A small network was shown many inputs. Here are its activations along a few directions, one row for each input.
In each table, some parts of the input vary, and every possible input appears once, in random order.
Descriptions start from the smaller parts, as in this example, which fits no table here: one of 5 places around a ring, together with either a single point or one of 9 places along a line or (one of 2 separate values, together with one of 6 places along a line).
Shared parts are said once, and a part with two or three values counts as separate values.

Other details of the inputs shift rows strongly along two fixed directions, in all tables alike. That doesn't count.

Rows:
x1: [-11   2  -3  12 -10 -21  -6  -2  11  18  25]
x2: [ -9   6  -3  10 -11 -21  -8 -14  12  21  15]
x3: [-12   7   4   4 -14 -13  -5  -1  14  18  26]
x4: [-20 -11   0   9   3  -7  -7 -12  13  22  15]
x5: [ 14  10   1  -5   0   0   0  -2 -10 -20 -21]
x6: [ 18   5   2  -5  -5  11   4  10  -8 -16  -7]
x7: [-11 -14   4  -3  19  19   6  -2   1  -5 -16]
x8: [ 19   8   1  -4  -2  10   7   9  -7 -15  -8]
x9: [ -1  18  -7  -4 -20 -19 -13   3   1   9  10]
x10: [-3  0  2 -3  9  8  3  4 -6  0 -6]
x11: [-11  10   0   6 -14 -11  -3   1  17  20  23]
x12: [ 12   9  -5  -9  -2   3   1   0  -8 -20 -22]
x13: [ 20   9   3  -2   0   9   7   8  -7 -15  -7]
x14: [ -9   4  -2  12 -10 -22  -3  -2  12  20  23]
x15: [  5  13 -10   4 -18 -22  -3   2   7   9  15]
x16: [-1 -1  2 -4 10  7  2  6 -4  1 -6]
x17: [ 19   1  -8  -6  -4   5  -1  -3 -12 -16 -16]
x18: [-3 -1  0 -5  6  9  4  5 -5  0 -7]
x19: [ 14  11  -3  -6   0   2   0  -1  -9 -20 -21]
x20: [  9   6   0  -5   2   2  -4  -2  -9 -20 -18]
x21: [ 6 -6 -2  4  7  6 10  4 -4 -4 -2]
x22: [ -6  -2   4   0   7   5   1  -5   0  -6 -12]
x23: [ 19   1  -4  -6  -2   2   1  -6 -13 -18 -14]
x24: [ 20   2  -4   1   2   2   8   7 -10 -14  -8]
x25: [-32 -52  15   2  39  29  13   4  13  19  10]
x26: [-4 -4  0 -6  4 10  0  5 -6 -2 -6]
x27: [-19   8  -2   0 -13 -19 -11 -10  14  13  12]
x28: [-42 -44  18   2  42  31   6   3  10  23   5]
x29: [-11   3  -5   4 -14 -19  -9 -14  11  18  17]
x30: [-12   8   4  10 -11 -13  -7   0  14  17  26]
x31: [ -7  -3   3  -1   7   6  -2  -4  -2  -8 -10]
x32: [-32 -51  15   7  43  28  11   5  13  20   9]
x33: [-39 -52   9   2  36  33   8  -6  16  24   2]
x34: [ -5  -3  -2  -6   1   8  -1  -2  -2  -9 -13]
x35: [-4 -4  4 -6  6  7  2  3 -8 -3 -4]
x36: [ 20  -1  -6  -3  -3   5   5   8 -13 -18  -9]
x37: [ 16   9   1  -6   2   3  -2   6 -17 -17 -13]
x38: [ 5 -9  0  1  4  5  8  3 -7 -8  0]
x39: [ 14   8   3  -5   3   3   1   6 -14 -13 -14]
x40: [ 3  0  6  2  6 13  8  5  0 -2  1]
x41: [ 18   5   6  -6  -3   8   5   7  -9 -18  -5]
x42: [ 21   5  -6  -2   1   3   2  -4 -11 -15 -16]
x43: [  5  14  -8   5 -17 -24 -13 -11   3   6  10]
x44: [ 17   2  -7  -4   0   4   3  -4  -9 -12 -16]
x45: [ -2 -24   8   4  23  16  12   6  -1   0  -3]
x46: [  0  18  -3  -4 -18 -22 -11   0   0   7  12]
x47: [-18  11  -6   2 -14 -18  -9  -8  16  16  10]
x48: [-12   7   0   5 -16 -10  -6   2  16  19  24]
x49: [  7  15  -6   5 -17 -24 -10 -11   4   9   8]
x50: [-12   1  -8   8 -16 -18  -5  -1  13  20  23]
x51: [ 15  10  -3  -9   0   5   2   8 -14 -14 -16]
x52: [ 5 -7 -4  2  5  7 10  5 -4 -4 -3]
x53: [  9   5   0 -10  -1   2  -2  -2  -9 -20 -17]
x54: [  5  18   2   5 -17 -17  -8   2   6   5  18]
x55: [ 6  0  9  3  4 10  8  5 -2 -5 -1]
x56: [-10   7  -8   8 -11 -19  -8 -13  13  21  15]
x57: [ -3  18  -9  -3 -22 -20 -14  -5   7   2   3]
x58: [ 20   8   7   0   0   7   6   7  -9 -15  -7]
x59: [  4  -6  -5  -1   4   8   4  -6  -3  -3 -10]
x60: [-2 -2  6 -1  9  6  3  3 -7  0 -6]
Each input here is: one of 2 separate values, together with one of 5 places around a ring, together with one of 6 places around a ring.
- Changing only the choice among 2 separate values turns x14 into x45. The same change can be made to x28. Which row results? => x37
- Changing only the choice among 2 separate values turns x35 into x46. The same change can be made to x1. Which row results? => x32
- Change only the choice among 2 separate values in x31. List by row number the other rows that result. => x20

Rows:
x61: [ 43  35 -18   3 -36 -24   2  13 -14 -11  11]
x62: [ -5 -24   8   0  30  27   7 -15  -5 -12 -29]
x63: [-26 -15 -13   1   2 -10  -7 -15  16  27   6]
x64: [ 21 -21  19   4  32  42  26  12 -16 -24 -15]
x65: [  8  38 -20   5 -41 -42 -17 -22  11   0   4]
x66: [-42 -30  -3   8  14 -11  -9 -18  19  36  15]
x67: [ 37 -17   2  -8  13  42  24  19 -24 -37 -21]
x68: [-22 -27  -6  -5   9  11  -2 -14  12  11  -5]
x69: [ 16   1  11 -15  16  37  13  12 -19 -42 -40]
x70: [-10 -11  21  -7  29  33   7   5  -6 -11 -21]
x71: [ -8 -17  18  -8  33  26   5   9 -10 -11 -20]
x72: [-29 -29   8  16  13  -4   4   7  19  40  42]
x73: [-47 -17  10   1  13  -5  -9   3  18  36  23]
x74: [  5  45 -15  -7 -41 -38 -18   4   1   8  12]
x75: [ 22  39  -9  13 -43 -34  -4   4  11   4  30]
x76: [-27 -26  16  18  18  -5   3   4  24  41  41]
x77: [ 60  33 -15  -8 -14 -13  -3 -11 -42 -58 -48]
x78: [  4  43 -12 -10 -46 -34 -21   2   5   4  14]
- Changing only one part turns x65 into x63. The same change can be made to x69. Which row results? => x74
- What is each input in this table made of? => one of 3 separate values, together with one of 6 places around a ring
- Change only the choice among 3 separate values in x77. List by row number the other rows that result. => x71, x76
- Change only the place on the ring of 6 in x61. List by row number the other rows that result. => x64, x67, x72, x75, x76
- Change only the choice among 3 separate values in x78. List by row number the other rows that result. => x67, x68
